A = [[91.68, -10.93, 138.63, -119.40, 36.70, -108.84, -70.53, 86.03, 72.49], [90.41, 3.96, 117.79, -73.84, 3.66, -53.48, -75.48, 42.80, 27.55], [98.22, -11.08, 149.28, -127.82, 40.64, -117.41, -75.19, 93.41, 79.10], [75.39, -15.80, 122.21, -116.47, 42.54, -110.87, -57.04, 86.22, 77.26], [-59.09, 21.52, -111.66, 126.74, -74.52, 133.25, 25.58, -116.13, -112.84], [34.20, -37.23, 87.84, -136.10, 74.06, -147.60, -20.17, 110.40, 112.08], [65.47, 38.87, 45.98, 31.24, -64.06, 63.20, -69.62, -50.77, -70.36]]
Indices start at 0.
(0, 0) => 91.68
(3, 4) => 42.54
(3, 8) => 77.26
(6, 5) => 63.20
(6, 1) => 38.87
(1, 4) => 3.66
(0, 6) => -70.53
(0, 3) => -119.40
(4, 4) => -74.52
(1, 1) => 3.96
(4, 7) => -116.13
(5, 8) => 112.08
(2, 1) => -11.08
(0, 4) => 36.70
(0, 2) => 138.63
(2, 3) => -127.82
(6, 3) => 31.24
(2, 0) => 98.22
(6, 4) => -64.06
(1, 0) => 90.41
(3, 6) => -57.04
(6, 2) => 45.98
(6, 8) => -70.36
(5, 6) => -20.17
(5, 5) => -147.60
(4, 1) => 21.52
(1, 5) => -53.48
(5, 1) => -37.23

X =
[[-1.91 -1.68  1.59 -1.65 -1.60 -1.64 -1.61 -1.84 -1.84]
 [-1.81 -1.20  1.01 -1.28 -1.26 -1.26 -1.25 -1.73 -1.68]
 [-1.12  0.53 -1.76  0.51  0.43  0.58  0.47 -1.09 -1.06]
 [-1.25  0.84 -1.76  0.84  0.74  0.91  0.79 -1.22 -1.19]
 [-2.58  0.62  1.01  0.58  0.52  0.70  0.52 -2.52 -2.50]]
X[0, 0] => -1.91
X[:, 5] => [-1.64, -1.26, 0.58, 0.91, 0.70]
X[:, 1] => [-1.68, -1.20, 0.53, 0.84, 0.62]
X[1, 1] => -1.20
X[:, 4] => [-1.60, -1.26, 0.43, 0.74, 0.52]
X[4, 5] => 0.70
X[2] => [-1.12, 0.53, -1.76, 0.51, 0.43, 0.58, 0.47, -1.09, -1.06]
X[0, 4] => -1.60
X[4] => [-2.58, 0.62, 1.01, 0.58, 0.52, 0.70, 0.52, -2.52, -2.50]
X[1, 7] => -1.73
X[1, 5] => -1.26
X[1, 0] => -1.81
X[2, 5] => 0.58
X[4, 7] => -2.52
X[:, 2] => [1.59, 1.01, -1.76, -1.76, 1.01]
X[4, 6] => 0.52
X[0, 5] => -1.64
X[1, 8] => -1.68
X[:, 6] => [-1.61, -1.25, 0.47, 0.79, 0.52]
X[2, 6] => 0.47
X[4, 4] => 0.52
X[3, 5] => 0.91
X[1] => [-1.81, -1.20, 1.01, -1.28, -1.26, -1.26, -1.25, -1.73, -1.68]
X[2, 2] => -1.76
X[3] => [-1.25, 0.84, -1.76, 0.84, 0.74, 0.91, 0.79, -1.22, -1.19]
X[3, 2] => -1.76

arr =  -71.6   166.0  -113.0   112.2   176.4
arr[0]: -71.6
arr[4]: 176.4
arr[3]: 112.2
arr[2]: -113.0

m =
 -3.9  -33.5   -0.6    1.0
  3.8   67.0  -32.7   34.9
 39.1   57.9   -8.0  -37.1
 47.4  -22.6   55.9  -30.2
-70.7  -23.4   76.7  -10.4
  7.2   -2.3   20.6   28.4
Rows and columns are counted from 0.
(0, 0): -3.9
(3, 2): 55.9
(0, 1): -33.5
(5, 2): 20.6
(0, 3): 1.0
(5, 3): 28.4
(1, 2): -32.7
(2, 1): 57.9
(4, 1): -23.4
(4, 3): -10.4
(3, 3): -30.2
(2, 2): -8.0
(4, 2): 76.7
(1, 3): 34.9

W =
[[ 32.9  26.2  26.2 -21.0 -19.9  27.9  23.1 -18.6 -21.5  16.4  15.2 -23.2
   -4.5 -50.1  14.7]
 [ 25.8  25.2  26.0 -15.5  -9.9  29.9  31.9  -5.1   6.2  20.4  18.6  -0.2
   15.3 -54.9   8.7]
 [ 28.9  27.6  29.4 -21.8 -16.8  35.7  22.8 -19.8 -20.4  13.7   9.6 -22.9
   -2.1 -50.9  13.8]
 [ 23.5  24.3  23.9 -22.3 -23.6  22.9  18.0 -17.6 -22.7   4.6  10.6 -22.7
   -5.0 -34.1  19.0]
 [-20.7 -23.9 -17.4  24.7  24.8 -22.6  -2.7  33.9  33.5   0.2   1.9  30.9
   13.3   8.3 -31.0]
 [ 14.3  22.7  10.9 -28.5 -29.1  16.5  -4.2 -30.8 -37.0  -5.6   3.2 -31.8
  -12.9  -1.0  36.6]
 [ 19.8  20.1  23.8  19.2  21.5  22.3  34.2  23.2  39.7  18.1  16.4  33.9
   13.6 -21.4 -17.5]
 [-27.8 -33.9 -26.3  13.3  16.0 -34.8 -30.0  11.2   7.3 -15.9 -17.5   9.6
  -12.5  64.5  -9.4]]
W[-8][0] -> 32.9
W[-2][-3] -> 13.6
W[3][8] -> -22.7
W[7][14] -> -9.4
W[0] -> [32.9, 26.2, 26.2, -21.0, -19.9, 27.9, 23.1, -18.6, -21.5, 16.4, 15.2, -23.2, -4.5, -50.1, 14.7]
W[5][2] -> 10.9
W[0][14] -> 14.7
W[:, 4] -> [-19.9, -9.9, -16.8, -23.6, 24.8, -29.1, 21.5, 16.0]
W[6] -> [19.8, 20.1, 23.8, 19.2, 21.5, 22.3, 34.2, 23.2, 39.7, 18.1, 16.4, 33.9, 13.6, -21.4, -17.5]
W[2][4] -> -16.8
W[0][-9] -> 23.1
W[6][-15] -> 19.8
W[4][11] -> 30.9
W[-7] -> [25.8, 25.2, 26.0, -15.5, -9.9, 29.9, 31.9, -5.1, 6.2, 20.4, 18.6, -0.2, 15.3, -54.9, 8.7]
W[7][10] -> -17.5
W[-3][-8] -> -30.8
W[7][11] -> 9.6
W[:, 7] -> [-18.6, -5.1, -19.8, -17.6, 33.9, -30.8, 23.2, 11.2]
W[:, 0] -> [32.9, 25.8, 28.9, 23.5, -20.7, 14.3, 19.8, -27.8]
W[-6][-13] -> 29.4
W[-4][-14] -> -23.9
W[3][7] -> -17.6
W[-2][11] -> 33.9
W[-3][11] -> -31.8
W[-6][3] -> -21.8
W[2][-4] -> -22.9
W[-4][-13] -> -17.4
W[-3][0] -> 14.3
W[5][10] -> 3.2
W[-7][7] -> -5.1
W[2] -> [28.9, 27.6, 29.4, -21.8, -16.8, 35.7, 22.8, -19.8, -20.4, 13.7, 9.6, -22.9, -2.1, -50.9, 13.8]
W[4] -> [-20.7, -23.9, -17.4, 24.7, 24.8, -22.6, -2.7, 33.9, 33.5, 0.2, 1.9, 30.9, 13.3, 8.3, -31.0]
W[:, -12] -> [-21.0, -15.5, -21.8, -22.3, 24.7, -28.5, 19.2, 13.3]
W[1][-5] -> 18.6

M = array([-38.7, -13.3, -38.8, -36.8,  61.3, -68.6,  25.2])
M[0] = -38.7
M[2] = -38.8
M[-2] = -68.6
M[-4] = -36.8
